A small network was shown many inputs. Here are its activations along a few directions, one row for each input.
In each table, some parts of the input vary, and every possible input appears once, in random order.
A made-up example of a description, with smaller parts first: one of 4 places along a line, together with either a single point or one of 9 places along a line or (one of 3 separate values, together with one of 8 places around a ring).
Shared parts are said once, and a part with two or three values counts as separate values.
(in the rows, 128 means zero)

Other details of the inputs shift rows strongly along two fixed directions, in all tables alike. That doesn't count.

Table:
row 1: 129 156 118 119 131 101 178 119 144 153 101 164 133 110
row 2: 105 138 136 95 150 118 98 138 91 156 127 81 125 104
row 3: 128 138 117 153 117 120 145 133 146 116 120 149 115 136
row 4: 92 113 121 73 185 119 115 150 89 200 118 61 98 95
row 5: 121 98 143 143 141 149 105 169 131 110 145 99 121 152
row 6: 126 137 123 115 133 127 114 112 132 148 136 132 138 121
row 7: 175 124 105 157 81 143 156 62 171 106 132 212 155 144
row 8: 150 120 114 132 102 136 144 86 136 121 115 153 128 128
row 9: 129 113 147 133 127 146 72 151 92 92 157 87 127 143
row 10: 127 105 154 159 120 150 91 162 129 74 146 97 123 160
row 11: 142 125 138 186 96 148 102 145 151 57 155 147 132 174
row 12: 144 101 144 156 117 151 120 152 133 78 145 132 138 161
row 13: 102 127 137 120 150 116 122 167 112 138 115 82 98 121
row 14: 113 128 145 132 145 121 108 181 103 112 141 97 113 139
row 15: 112 142 121 94 159 106 179 127 139 191 98 130 125 94
row 16: 149 106 125 182 96 152 128 138 151 67 141 154 121 170
row 17: 147 103 139 164 110 149 124 153 127 74 137 127 123 158
row 18: 92 106 153 116 172 140 85 190 115 139 145 54 117 135
row 19: 121 161 113 136 120 105 165 108 161 148 106 161 130 117
row 20: 135 122 140 141 117 137 80 149 93 85 163 121 128 150
row 21: 146 131 144 181 98 138 108 157 139 60 164 163 132 168
row 22: 89 160 112 57 169 102 144 89 132 228 92 98 140 69
row 23: 147 123 137 144 111 143 97 127 120 91 164 144 140 149
row 24: 89 131 152 105 161 122 101 167 118 148 122 58 119 117
row 25: 140 136 131 139 111 129 108 125 120 106 155 153 136 137
row 26: 115 130 104 86 147 121 154 90 132 191 98 120 127 93
row 27: 129 144 117 101 138 111 192 102 155 175 90 157 146 101
row 28: 151 141 108 146 106 123 187 91 183 138 107 197 143 129
row 29: 122 170 127 108 131 105 170 95 162 169 94 149 158 98
row 30: 155 119 136 188 93 138 119 156 125 49 146 152 115 168
row 31: 142 85 141 136 125 160 87 147 95 83 160 103 130 155
row 32: 106 128 151 145 131 130 89 175 116 97 141 86 112 145
row 33: 139 127 149 158 114 139 107 155 132 75 153 136 141 161
row 34: 94 114 132 57 180 126 120 129 92 201 105 49 129 82
row 35: 111 103 160 134 148 147 83 183 105 99 146 62 124 145
row 36: 102 105 135 72 176 134 114 141 98 183 129 69 128 99
row 37: 150 158 114 127 93 119 155 57 161 136 110 182 155 115
row 38: 142 112 112 145 112 139 123 113 120 109 133 140 112 140
row 39: 92 142 117 79 179 101 170 134 136 220 89 101 114 85
row 40: 162 118 129 174 90 140 100 135 113 59 172 167 122 165
row 41: 130 153 126 113 129 116 178 95 175 164 108 171 163 108
row 42: 147 130 109 105 122 125 165 82 133 154 111 164 144 111
row 43: 148 148 99 116 103 111 186 52 152 160 90 183 135 102
row 44: 129 105 141 143 137 136 121 174 106 97 139 108 110 150
row 45: 87 161 113 74 178 88 175 129 141 231 83 111 118 74
row 46: 146 140 104 107 122 115 179 76 139 167 109 180 136 103
row 47: 128 107 141 118 137 147 94 139 108 119 155 107 136 134
row 48: 107 94 138 93 164 142 92 161 73 146 131 46 107 116
row 49: 155 97 132 158 94 158 105 111 126 73 144 136 129 157
row 50: 139 106 141 158 110 148 123 138 145 85 131 123 129 154
row 51: 130 128 130 118 136 128 164 117 157 151 116 147 148 119
row 52: 90 98 139 121 171 136 96 197 94 134 132 43 87 134
row 53: 105 138 139 132 145 122 105 167 130 134 140 106 120 133
row 54: 165 114 129 187 78 148 144 119 160 58 131 175 127 168
row 55: 117 106 144 132 139 137 64 178 66 96 158 64 101 141
row 56: 170 156 106 168 70 124 145 67 169 98 139 230 152 145
row 57: 115 161 99 95 135 99 157 80 137 190 100 145 130 89
row 58: 142 146 107 115 121 110 162 93 131 155 118 175 130 107
row 59: 160 141 109 146 92 120 150 87 129 110 121 182 131 127
row 60: 130 111 129 141 120 133 96 143 95 98 140 106 99 140
row 61: 120 165 121 114 136 98 175 118 151 170 108 160 136 103
row 62: 167 146 101 135 90 119 185 53 148 133 101 204 144 115
row 63: 131 103 144 129 128 151 82 140 98 99 149 90 132 139
row 64: 126 106 156 144 134 147 96 172 119 86 153 100 135 156
row 65: 105 121 136 106 161 120 135 161 106 155 109 78 109 111
row 66: 163 105 138 162 94 157 96 121 120 57 165 154 147 166
row 67: 125 144 112 93 138 119 149 78 152 186 111 149 151 98
row 68: 127 135 126 141 119 133 142 113 165 124 119 146 143 135
row 69: 122 108 140 120 130 145 90 129 109 115 139 88 126 132
row 70: 149 118 109 131 115 136 142 98 140 133 128 160 129 131
row 71: 135 130 119 118 128 119 128 125 101 130 130 136 120 122
row 72: 128 91 134 118 144 149 100 154 93 121 152 94 114 136
row 73: 136 130 123 144 113 123 160 117 148 120 107 148 119 132
row 74: 127 163 116 80 136 105 159 74 139 187 104 154 162 89
row 75: 122 157 122 147 113 116 141 117 160 126 120 157 136 130
row 76: 154 158 127 154 96 122 167 94 181 112 128 207 164 136
row 77: 104 137 149 121 150 120 104 175 109 127 137 94 125 129
row 78: 141 123 142 177 107 144 100 155 148 71 160 144 132 171
row 79: 126 105 140 133 141 141 127 167 123 118 139 110 119 141
row 80: 107 109 150 129 137 139 53 173 79 98 157 59 103 142
row 81: 141 111 115 133 113 145 127 95 138 121 129 141 137 133
row 82: 148 142 109 149 97 129 185 74 193 130 101 195 156 129
row 83: 100 134 130 80 166 109 109 148 80 172 126 78 115 100
row 84: 97 140 128 69 172 110 171 116 140 210 80 91 143 77
row 85: 136 138 144 165 106 131 110 150 130 78 143 136 132 151
row 86: 162 103 126 158 101 146 115 129 104 71 153 152 119 160
row 87: 125 168 111 128 124 99 175 105 167 166 105 175 135 111
row 88: 117 128 127 133 126 132 86 137 109 115 147 108 119 135
row 89: 96 150 101 70 165 98 153 100 119 216 91 107 116 75
row 90: 78 143 139 88 174 102 124 164 109 182 104 57 104 96
row 91: 134 167 119 132 114 101 174 103 153 143 100 168 140 111
row 92: 148 111 119 163 108 138 99 141 112 84 158 145 105 156
row 93: 96 116 132 102 168 123 77 174 80 154 148 60 96 119
row 94: 138 130 131 156 119 124 140 154 133 101 139 154 117 143
row 95: 173 152 107 169 62 120 155 61 158 88 125 217 140 142
row 96: 82 118 131 69 181 129 97 138 101 192 118 47 122 94
Each input here is: one of 2 separate values, together with one of 6 places around a ring, together with one of 8 places around a ring.
Changing only the choice among 2 separate values turns row 84 into row 34. The same change can be made to row 68. Which row results? -> row 96
Changing only the choice among 2 separate values turns row 89 into row 3. The same change can be made to row 66. Which row results? -> row 64
Changing only the choice among 2 separate values turns row 15 into row 46. The same change can be made to row 54. Which row results? -> row 8
Change only the place on the ring of 6 in row 93. List by row number the other rows that result. -> row 40, row 55, row 57, row 83, row 95
Change only the place on the ring of 6 in row 25. List by row number the other rows that result. -> row 2, row 20, row 56, row 80, row 88
Start at row 76 and move only the place on the ring of 8, one step at a time. The first step leads to row 21. Which rows follow, in order? -> row 61, row 94, row 15, row 79, row 51, row 41

Table:
row 97: 121 123 135 121 141 128 140 137 127 139 121 104 120 117
row 98: 133 115 133 163 118 147 112 148 131 87 134 113 124 145
row 99: 135 119 140 140 123 137 107 161 109 92 145 124 123 150
row 100: 144 114 118 113 115 135 134 88 118 136 121 133 125 117
row 101: 151 152 112 140 94 106 177 80 160 127 106 191 133 121
row 102: 124 141 132 122 135 125 139 125 135 140 130 130 145 113
row 103: 122 141 131 128 125 115 121 130 123 126 135 135 133 121
row 104: 133 150 127 133 117 122 135 111 142 118 122 147 138 136
row 105: 126 122 130 156 113 130 103 144 122 92 131 120 114 142
row 106: 145 130 128 129 122 127 150 122 144 135 121 155 146 129
row 107: 127 116 144 144 121 144 107 146 135 96 157 132 135 147
row 108: 151 103 117 154 92 155 97 109 119 80 144 129 124 151
row 109: 145 116 137 149 125 143 119 154 123 97 147 130 131 143
row 110: 95 117 129 106 173 122 102 179 87 160 136 66 95 117
row 111: 99 119 143 94 170 117 94 183 84 154 135 63 106 111
row 112: 144 147 104 140 109 108 168 95 149 131 113 190 135 123
row 113: 157 139 105 149 96 126 187 79 181 121 118 219 149 137
row 114: 106 148 110 83 170 105 178 115 136 204 93 118 135 82
row 115: 103 153 121 83 154 99 162 111 131 208 95 112 113 82
row 116: 128 118 123 129 138 129 143 138 130 135 124 129 130 135
row 117: 157 99 132 136 113 153 94 123 96 96 154 136 130 144
row 118: 124 123 135 109 144 129 135 138 137 148 126 128 133 121
row 119: 133 117 143 149 118 141 110 146 127 98 151 128 141 150
row 120: 91 117 147 95 172 130 95 164 117 154 132 62 118 123
row 121: 120 135 134 120 147 126 125 133 132 140 123 105 134 120
row 122: 101 146 119 88 153 109 164 108 149 201 80 107 139 90
row 123: 126 136 128 117 139 119 123 145 116 150 131 122 118 118
row 124: 128 130 141 145 115 135 107 145 117 89 150 131 132 148
row 125: 106 119 143 112 149 126 117 159 103 132 124 80 106 126
row 126: 115 142 131 120 140 119 110 136 122 146 131 107 117 125
row 127: 130 123 129 162 111 138 100 146 123 96 139 120 108 147
row 128: 127 142 121 140 108 125 142 112 145 115 110 147 132 131
row 129: 147 116 104 119 121 136 138 87 116 133 128 156 132 125
row 130: 150 106 140 165 103 144 127 138 136 81 139 139 124 160
row 131: 105 104 147 111 154 134 116 159 119 139 128 82 108 126
row 132: 107 145 115 60 155 113 142 79 114 210 108 116 149 72
row 133: 143 160 115 136 105 106 151 86 158 128 114 178 143 125
row 134: 143 145 112 145 97 127 174 76 187 131 101 192 149 124
row 135: 131 131 137 151 115 133 101 145 117 103 158 131 121 143
row 136: 137 116 141 152 121 140 104 144 133 93 143 119 134 159
row 137: 141 124 118 117 118 135 110 91 121 127 134 130 139 128
row 138: 128 115 128 147 127 137 115 159 108 90 144 123 115 155
What is each input in this table made of? -> one of 6 places around a ring, together with either a single point or one of 6 places along a line
Changing only the place on the ring of 6 turns row 113 into row 134. The same change can be made to row 114. Which row results? -> row 98
Change only the place on the ring of 6 in row 106. List by row number the other rows that result. -> row 116, row 119, row 122, row 130, row 136
Start at row 127 and move only the place on the ring of 6, one step at a time. The first step leads to row 126. Which rows follow, in order? -> row 135, row 123, row 110, row 115

Table:
row 139: 146 115 154 190 105 146 86 190 117 37 181 138 116 184
row 140: 141 122 105 121 119 119 131 103 99 135 127 141 109 118
row 141: 144 119 145 194 105 143 87 180 127 49 176 145 118 182
row 142: 129 117 132 127 129 138 148 117 143 130 109 117 140 127
row 143: 104 102 140 109 155 142 113 149 127 147 117 66 116 123
row 144: 76 91 132 58 211 127 126 183 79 209 98 12 84 91
row 145: 137 168 100 98 110 106 166 41 156 182 94 176 150 87
row 146: 57 139 158 64 208 99 101 206 80 194 115 15 107 90
row 147: 148 155 108 160 98 107 173 114 150 114 112 194 114 130
row 148: 132 157 120 159 107 116 143 117 166 113 128 177 135 141
row 149: 161 144 107 135 96 127 139 71 142 128 137 196 153 127
row 150: 136 123 145 193 95 141 83 170 133 44 161 129 110 175
row 151: 156 143 116 139 91 127 134 76 131 108 127 168 146 128
row 152: 95 145 143 118 151 114 114 169 114 140 120 80 117 116
row 153: 133 164 95 97 115 107 166 44 154 187 102 183 154 92
row 154: 139 142 106 103 132 120 199 71 182 187 91 180 161 99
row 155: 157 78 152 175 109 171 100 167 124 48 170 128 127 182
row 156: 113 103 148 101 159 140 125 159 113 142 118 73 130 124
row 157: 159 106 143 164 95 151 74 142 92 44 172 134 129 168
row 158: 98 114 141 78 171 126 85 156 71 167 147 60 118 105
row 159: 130 143 102 104 128 122 195 64 187 184 86 174 155 101
Changing only one part turns row 145 into row 150. The same change can be made to row 151. Which row results? -> row 152
What is each input in this table made of? -> one of 3 separate values, together with either a single point or one of 6 places around a ring
Change only the place on the ring of 6 in row 154. List by row number the other rows that result. -> row 142, row 143, row 155, row 156, row 159
